A small network was shown many inputs. Here are its activations along a few directions, one row for each input.
Each table varies a few parts of the input and shows all the possible inputs, shuffled.
Descriptions start from the smaller parts, as in this example, which fits no table here: one of 5 places around a ring, together with either a single point or one of 9 places along a line or (one of 3 separate values, together with one of 4 places along a line).
Shared parts are said once, and a part with two or three values counts as separate values.

A family of inputs:
R1: [-40   0  13 -25  -9 -39  13 -10 -36   7  39]
R2: [ 14  -2 -12  -5   8  19 -15   1  -1   7  -1]
R3: [  9  -3   0   1 -13  17 -15 -18   8 -13 -19]
R4: [ 12  11   2  11  13  17  21  23  20   9 -12]
R5: [  9   4   8  20  -1   3  24   9  16  -4 -30]
R6: [  2  12 -15  -2   1   3 -20  -4  21 -17   8]
R7: [-2 20 -8 20 15 -7 19 22 28 -6 -4]
R8: [15 -6 -2  8 13 14 -3 10  6 10  2]
R9: [  0   2 -10  16  15 -11  -8  12  14  -4   6]
R10: [ 17   5  -4 -11   3  24 -21  -5  12  -4  -2]
R11: [-26  -6  22 -30 -13 -15  14 -11 -43  22  32]
R12: [  8 -17   3  15  -3   2   1  -1   4   0 -19]
R13: [  1   4 -22   0   5  -7 -16   2   9  -7   8]
R14: [-24 -14  29 -23 -26 -30  17 -22 -52   5  14]
R15: [  6 -11  -5   5  -6   9 -13 -10  -6  -4 -22]
Question: The inputs of R10 and R3 match in every part but one. If R2 is changed in the same way as R10 into R3, which row does it become?
Answer: R15
Question: Describe the family of inputs behind these rows.
Answer: one of 3 separate values, together with either a single point or one of 4 places along a line

A family of inputs:
R16: [-21   2  17  -8  -9  -8  22  -3 -27  14  12]
R17: [-21 -23  18  -9 -13 -25   4 -12 -28  -4  18]
R18: [-12   4  17 -12  -7 -11  16 -11 -21   7  24]
R19: [ 11  12   2   4  14  15  14  18  26  -5 -12]
R20: [-19   8  -9 -26  -4 -21  -2  -7 -24   2  22]
R21: [ 14  13  -1  12   6  14  14  14  32  -3 -21]
R22: [  6   8 -14  33  13  -4   7  21  30  -1 -15]
R23: [ 27 -16  -1 -12   7  31 -25  -3 -15  18  -4]
R24: [ 12   4  -7  25   9   5  13  14  25   2 -24]
R25: [  3   8 -12  25  22  -5   7  26  23  -4  -7]
R26: [ 15   3 -22  -1   8  25 -45  -8  28 -13   7]
R27: [-23  -7  18  -8 -10 -21  12 -10 -30   8   8]
R28: [-13   2   7 -18 -12 -20   0  -6 -21   1  23]
R29: [ 20 -17 -14  -5 -23  24 -38 -33   2 -23 -32]
Question: Describe the family of inputs behind these rows.
Answer: either one of 3 separate values or one of 5 places along a line or one of 6 places along a line
Question: What sort of input is R27?
Answer: one of 6 places along a line

A family of inputs:
R30: [-22  -7   6 -10 -10 -17   0 -12 -27   5  18]
R31: [  3  20 -11  11  12  -1   7  14  36  -6  -5]
R32: [-10  -1  14 -19  -3 -11   4  -1 -20   7  28]
R33: [-19  -5   6 -13  -6 -15  -1  -9 -26   6  24]
R34: [-14  -4  10 -15  -2 -13   3  -5 -22   5  28]
R35: [-16  -7   6 -10 -17 -19   3 -12 -29   5  14]
R36: [ 11   7   2  21  13  15  12  20  22  11 -17]
R37: [ 15   2 -16  27  16  10   1  26  39  -8 -26]
R38: [ 23  -2  -5  29  17  13   6  15  33   2 -24]
R39: [ 10  16 -15  26  17   1  -1  18  33 -15 -18]
R40: [-17  -7  15 -15 -12 -15  15 -11 -30   2   7]
R41: [ 7 16 -6 12 10 10 19 17 20  3 -7]
R42: [-16  -4  19 -18 -10 -10  17 -10 -27   7   4]
R43: [-15  -6  10 -12 -18 -21  10 -12 -28   3  12]
R44: [ 29 -13 -11  -1 -11  39 -46 -25  20 -23 -25]
R45: [ 32  -6 -25 -11   4  36 -50 -13   7  -4 -14]
Question: Describe the family of inputs behind these rows.
Answer: either one of 2 separate values or one of 6 places around a ring or one of 8 places along a line

A family of inputs:
R46: [ 32  15 -16  22  20  33  -7  18  53 -10 -29]
R47: [ -9  -5   3 -16  -4  -5 -16 -12 -19  -3  20]
R48: [-13  -9  14  -7  -9 -11  10  -7 -14   3   4]
R49: [ -9  -4   6 -13 -12   0   0 -14 -22   6   3]
R50: [-18   5   2 -13   0 -18  11   5 -17   8  23]
R51: [-14  -3  13  -2  -9 -14  16  -2 -18   2  11]
R52: [ 31   1 -17  29  20  28 -10  20  41  -1 -32]
R53: [ 24  10 -27  29  15  19 -16  14  51 -17 -31]
R54: [ -3  -7   2 -15 -12  -5  -8 -13 -17   3  14]
R55: [ -5  -6   9 -11  -8  -8   7  -7 -21   1  -1]
R56: [-16   4  10  -5  -2 -19  13  -2 -17   9  17]
Question: Describe the family of inputs behind these rows.
Answer: either one of 3 separate values or one of 8 places along a line

A family of inputs:
R57: [  1 -10  12 -17  -6   2 -10 -15 -25   7  20]
R58: [ 33   5 -17  36  23  24  11  29  36   9 -50]
R59: [-17  -3  16  -5   8  -8  13   6 -18  18  22]
R60: [ -8 -15  12 -15  -2   6 -13 -13 -25  11  17]
R61: [-17   7   6 -16  -7 -17  21   0 -16   9  12]
R62: [ 18  16 -43   6  22  12 -49   9  36 -15  10]
R63: [ 21  14  -1  23  21  16   6  24  49 -16 -22]
R64: [-16   5   9 -18  -5 -11  19   4 -17   8  18]
R65: [ 32   3 -17  23   5  37 -20   7  41  -8 -37]
R66: [-10   3  11 -13  -1 -11  19   1 -18  10  23]
R67: [ 30   3  -4  12  12  30 -21   6  42 -23 -27]
R68: [-20  11   8 -10  -7 -19  20  -3 -19   7   9]
R69: [  9  26 -40  16  33  -1 -22  27  43  -9  15]
R70: [-20  -6  11   4  -6 -28  19   3 -18   2  12]
R71: [-12 -10   4  -8 -16  -9  -6 -17 -26  -7   5]
R72: [  0  -8   8 -22 -11   2  -8 -16 -24   4  18]
R73: [ 19  12  -6  32  11  16   9  14  52  -8 -25]
R74: [-22   3  10   2  -8 -24  20   2 -19   0  10]
R75: [-22 -13  11   4  -4 -30  19   3 -14   5  13]
R76: [ -9 -23   8  -5 -14 -16 -10 -16 -21  -1   9]
R77: [ -7  -3   3 -26 -16  -4  -6 -18 -22   3   8]
R78: [-15  -5   3 -15 -14  -7  -5 -20 -27  -4   1]
R79: [-10  -1  15  -7   4 -11  17   4 -19  14  24]
R80: [ 24  15 -12  33  14  22   5  25  49  -1 -32]
R81: [ -9 -17   8  -6 -16 -14  -9 -15 -24  -4   7]
R82: [ 26  -1 -12  21   3  30 -15  -4  43 -16 -30]
R83: [-24   7   9  -7  -6 -22  20  -2 -20   2   6]
R84: [-12   0   3 -20 -15  -5  -5 -21 -25   0   4]
R85: [ 41  -7 -22  25  13  38 -14  10  28   3 -55]
R86: [ -6  -6   4 -27 -14   3  -7 -13 -23   2  13]
Question: The inputs of R84 and R68 match in every part but one. If R81 is changed in the same way as R84 into R68, which row does it become?
Answer: R70
Question: Describe the family of inputs behind these rows.
Answer: one of 2 separate values, together with either a single point or one of 4 places along a line or one of 10 places along a line
Question: A walk changes only the place on the line of 4. It starts at R85 and steps to R65. List the rest of the walk in order.
Answer: R82, R67
